Small tables with named rows and columns. After each table, cells are looked up by row and column.

natu:
|  | zoseluv | kiv |
|---|---|---|
| lalabi | 64 | 140 |
| daz | 136 | 69 |
| rese | 79 | 191 |
| zude | 71 | 87 |
| zap | 92 | 191 |
| defonaz | 148 | 77 |
| gegak | 148 | 84 |
| nos | 190 | 59 |
| nisol | 112 | 71 |
| ven | 203 | 4 |

rese, zoseluv: 79
ven, zoseluv: 203
zude, zoseluv: 71
gegak, kiv: 84
daz, zoseluv: 136
zap, zoseluv: 92
nos, zoseluv: 190
rese, kiv: 191

poni.csv
,zezibem,dulafe,pifunu,sudifis
zupuvi,59,65,64,69
ser,61,61,67,86
mipu,62,67,61,75
lopatan,60,63,62,59
zoza,65,63,53,74
tif,65,60,60,81
likap,58,65,64,60
sulalov,56,63,68,75
vus,62,63,63,19
kilaken,63,65,61,45

What is the zezibem of kilaken in poni?
63
What is the zezibem of vus in poni?
62
What is the pifunu of likap in poni?
64
What is the dulafe of kilaken in poni?
65
What is the sudifis of vus in poni?
19
What is the zezibem of sulalov in poni?
56
What is the sudifis of tif in poni?
81
What is the sudifis of ser in poni?
86
What is the dulafe of lopatan in poni?
63
What is the zezibem of mipu in poni?
62
What is the dulafe of tif in poni?
60
What is the pifunu of zoza in poni?
53
What is the pifunu of ser in poni?
67
What is the dulafe of mipu in poni?
67
What is the dulafe of likap in poni?
65
What is the pifunu of tif in poni?
60
What is the zezibem of zupuvi in poni?
59
Row with the largest dulafe: mipu

rodib.tsv
	fani	zur
mafuru	797	598
soneg	491	559
misan	599	877
guvozit	859	666
legez	237	706
lupoki	438	555
saneso	732	744
kodu	814	811
begu	668	763
viz	715	662

What is the zur of soneg in rodib?
559
What is the fani of mafuru in rodib?
797
What is the zur of misan in rodib?
877
What is the zur of lupoki in rodib?
555
What is the zur of kodu in rodib?
811
What is the fani of soneg in rodib?
491
What is the zur of begu in rodib?
763
What is the fani of saneso in rodib?
732
What is the fani of kodu in rodib?
814
What is the fani of begu in rodib?
668
What is the fani of lupoki in rodib?
438
What is the zur of mafuru in rodib?
598
What is the zur of guvozit in rodib?
666

Table gak
columns: ribeza, gusup, vazu, zosafin, poga, nipalov, lib, zil
lumuni: [201, 139, 116, 178, 96, 138, 138, 131]
sar: [174, 190, 30, 159, 201, 154, 139, 180]
zeve: [145, 147, 103, 98, 133, 144, 154, 128]
vuf: [143, 165, 88, 135, 162, 152, 148, 145]
nafozov: [151, 117, 39, 127, 217, 132, 143, 163]

What is the zil of lumuni in gak? 131
What is the gusup of sar in gak? 190
What is the zosafin of lumuni in gak? 178
What is the nipalov of sar in gak? 154
What is the lib of lumuni in gak? 138
What is the zosafin of nafozov in gak? 127
What is the vazu of sar in gak? 30
What is the zosafin of sar in gak? 159
What is the ribeza of lumuni in gak? 201
What is the ribeza of zeve in gak? 145
What is the poga of vuf in gak? 162
What is the zosafin of zeve in gak? 98
What is the nipalov of vuf in gak? 152
What is the poga of lumuni in gak? 96
What is the vazu of lumuni in gak? 116
What is the nipalov of lumuni in gak? 138
What is the gusup of zeve in gak? 147
What is the gusup of vuf in gak? 165
What is the lib of vuf in gak? 148
What is the lib of sar in gak? 139
Row with the largest zosafin: lumuni

Table gezoga
         nitof   buse
gor      34144  53816
gar      51052  76650
torata   56598  36950
reruv    23313  40937
zukelif  22245  40353
rodebif  56986  44660
fefe     50447  53239

gor, buse -> 53816
gar, nitof -> 51052
rodebif, nitof -> 56986
fefe, buse -> 53239
rodebif, buse -> 44660
torata, nitof -> 56598
gar, buse -> 76650
torata, buse -> 36950
gor, nitof -> 34144
reruv, buse -> 40937
fefe, nitof -> 50447
zukelif, nitof -> 22245
reruv, nitof -> 23313
zukelif, buse -> 40353

toz.tsv
	vil	togodis	nipobul	resa	mosi
kobi	-0.3	-0.9	-0.1	-0.5	-1.0
mavino	-0.2	-0.2	-0.2	-0.1	-0.2
kef	-0.2	-0.2	-0.1	-0.1	-0.2
sibi	-0.3	-0.9	-0.1	-0.4	-1.0
femorol	-0.1	0.5	-0.2	0.1	0.6
nesam	-0.2	-0.7	-0.1	-0.4	-0.8
bulu	-0.2	0.0	-0.1	-0.1	0.0
gifivom	-0.1	0.0	-0.2	-0.1	0.0

kobi, nipobul -> -0.1
femorol, mosi -> 0.6
kobi, resa -> -0.5
mavino, resa -> -0.1
kobi, togodis -> -0.9
kef, nipobul -> -0.1
femorol, togodis -> 0.5
bulu, mosi -> 0.0
bulu, resa -> -0.1
kef, vil -> -0.2
Row with the largest resa: femorol

baf.csv
,zekopov,setop,sizezom,zudizu,timif,zogonal,tileror,vog,til,bugape
goluma,4980,5930,2595,3813,3826,5004,5470,4687,7677,4410
kemezer,3782,3861,4008,3589,5242,4144,3636,2875,4267,2848
nin,3786,2734,4856,1677,3321,5934,3385,4951,2409,3165
puzik,4214,6869,4997,4423,4230,4899,2356,3896,9225,3977
kegifef,4405,2671,4631,3394,4894,5572,4283,3247,2305,5347
mus,4796,3901,3810,3201,3834,5872,5036,4170,4333,4513
vefupit,7877,4222,4703,3725,4482,5208,2440,3700,4862,5056
besudeb,2724,4049,4548,934,3812,4085,4708,2285,4577,3340
ror,3938,3316,2780,5877,7281,2885,4273,5630,3369,3261
tavi,4771,3966,4142,3257,2561,6164,4606,5369,4440,1916

What is the sizezom of goluma in baf?
2595
What is the vog of tavi in baf?
5369
What is the til of besudeb in baf?
4577
What is the setop of tavi in baf?
3966
What is the setop of ror in baf?
3316
What is the zekopov of kegifef in baf?
4405
What is the zogonal of goluma in baf?
5004
What is the tileror of mus in baf?
5036
What is the setop of kegifef in baf?
2671
What is the timif of mus in baf?
3834
What is the sizezom of besudeb in baf?
4548
What is the bugape of besudeb in baf?
3340
What is the timif of kegifef in baf?
4894
What is the timif of ror in baf?
7281
What is the til of mus in baf?
4333
What is the setop of vefupit in baf?
4222
What is the tileror of besudeb in baf?
4708
What is the zekopov of puzik in baf?
4214
What is the sizezom of mus in baf?
3810
Which row has the largest timif? ror

